These are the activations of a small neural network, seen along a few directions. Each row is one input.
Each table varies a few parts of the input and shows all the possible inputs, shuffled.
Descriptions start from the smaller parts, as in this example, which fits no table here: line(4) and (point or line(9) or (values(3) and ring(5))).
Shared parts are said once, and a part with two or three values counts as separate values.

Other details of the inputs shift rows strongly along two fixed directions, in all tables alike. That doesn't count.

A family of inputs:
R1: [ 37 -23 -28   8 -17  36 -17 -17   0 -27  -6]
R2: [  4   0 -25  -2 -21  16  -4   2 -17   0   4]
R3: [ 34 -28 -41  34 -14  27  -2  14   9 -25 -15]
R4: [ -5 -14 -36   2  -7   5  15  32   2  -4   5]
R5: [  2  -3  62  -1  41 -38  -3 -24  19   6 -10]
R6: [-50  24  -3  -8   5 -31  25  36 -10  29  21]
R7: [ 12 -25  55   4  58 -28 -10 -41  18  -7  -1]
R8: [ 12 -21 -30  15   8  15   6  10   1  -9  -5]
R9: [  2 -12  49   2  53 -36  -5 -31   7   9  -3]
R10: [ 13   4  73 -18  37 -16 -19 -57   9   2  -9]
R11: [ 10 -21 -28  16   7  12   5   9   3 -15  -3]
R12: [ -2  -2  67 -18  33 -32 -20 -50   1   7  10]
R13: [ 16   0  67 -11  33 -29 -22 -61   7   2  -4]
R14: [ 14  -2 -19  16   2  21   8  15   6  -9 -15]
R15: [-37  18 -25  -6 -14 -19  27  48  -7  21  13]
R16: [ 25   1 -21   7 -28  40  -9  -4   0 -22 -12]
R17: [  1  11 -15   1 -29  19  -6   7  -8  -2  -1]
R18: [-23  14  -8   0   1   0  19  32   2   8   6]
R19: [ 17 -14 -39   1 -23  35  -5   0 -12 -12   1]
R20: [-23  20  -4 -15 -25  -1   1  11  -8  15   8]
R21: [ 57 -17 -16  14 -31  49 -21 -15  14 -36 -25]
R22: [ 55 -38 -29  37  -7  28 -11  -1  16 -36 -25]
R23: [ -6   0 -27  -6 -31  12  -3  12 -11   1  10]
R24: [-79  32  -8 -48 -13 -26  23  34 -28  41  48]
R25: [-65  26 -12 -41 -11 -20  19  25 -26  32  39]
R26: [-52  12 -12 -21  16 -29  25  33 -10  26  26]
R27: [-45  26 -23  -3  -8 -13  26  46 -11  22  10]
R28: [  9  -6  70  -5  49 -31  -3 -30  26   0 -12]
R29: [-35  27  -7 -27 -27   4  10  24  -8  18  15]
R30: [  5   3  69 -21  24 -37 -18 -47   8   9   2]
R31: [ 12  -4 -15  25  -3  13   4  15   6 -10 -13]
R32: [ 31 -24 -44  35  -9  28  -1  12   3 -26 -14]
R33: [-22  11 -16   7   0 -13  17  26  -6  11   6]
R34: [ 44 -21 -32  21 -27  40 -20 -15  -4 -32 -14]
R35: [ 13  -8  65 -15  37 -29 -24 -60   5   1   1]
R36: [ 19  -1  82 -14  38 -15 -26 -62  16  -5  -8]
R37: [  0  12  67 -19  30 -30 -18 -49   5  10  -3]
R38: [-30  15 -15   1  -8 -10  20  37  -1  17   5]
R39: [-11  -5 -29 -13 -27  16   0  12  -9   1  15]
R40: [ 43 -41 -38  33  -4  35  -5   2  15 -33 -17]
R41: [  2  -4  62  -1  45 -26  -2 -26  24   3  -9]
R42: [  9   7 -14  -4 -34  16  -7   8  -2  -5  -6]
R43: [ 25 -17  74 -14  35 -29 -29 -65  13  -6  -5]
R44: [ 33  -3 -32  18 -36  41 -13  -3  -4 -23 -17]
R45: [-72  33 -13 -20  -5 -39  36  53 -14  43  29]
R46: [ -4  17 -25  -4 -29  19   2  13 -16   6  -2]
R47: [  2  11  67 -24  31 -20 -15 -47   9   5  -1]
R48: [-73  29 -19 -24   5 -39  32  52 -20  41  32]
R49: [ 15   2 -16   7 -23  17  -9  -9  -7 -10  -4]
R50: [-74  43 -11 -29   2 -28  38  57 -12  40  26]
R51: [ 58 -37 -27  13 -25  44 -23 -20   9 -39 -15]
R52: [-52  34   4 -29 -16 -24  12  18 -20  32  29]
R53: [-45  28 -24  -6  -7 -15  25  48 -10  25  10]
R54: [ 32 -14 -34  33  -7  21  -1   9   8 -20 -17]
R55: [ 20  -6 -36  28 -10  24   4  20   2 -10 -20]
R56: [ 34  -5 -27  15 -27  31 -12 -10  -9 -15 -13]
R57: [ 18  -8 -23  25   1  10   4   9   1  -6 -13]
R58: [ -1   1  60  -1  50 -27  -1 -29  18   2  -8]
R59: [ 29 -23 -33  32  -5  23  -2  11   5 -22 -10]
R60: [ 40 -14 -19  19 -30  31 -19 -16   5 -23 -14]
Each input here is: values(2) and line(5) and line(6).
Changing only the values(2) part turns R29 into R41. The same change can be made to R17. Which row results?
> R31
Changing only the values(2) part turns R28 into R21. The same change can be made to R4. Which row results?
> R51
A walk changes only the line(5) part. It starts at R1 and steps to R35. List the rest of the walk in order.
> R13, R37, R47
Change only the line(5) part in R34. List by row number the other rows that result.
> R16, R25, R44, R49
Change only the values(2) part in R54. List by row number the other rows that result.
> R13
Change only the line(6) part in R53. List by row number the other rows that result.
> R5, R27, R31, R38, R55
Change only the line(6) part in R32. List by row number the other rows that result.
> R3, R9, R22, R48, R59
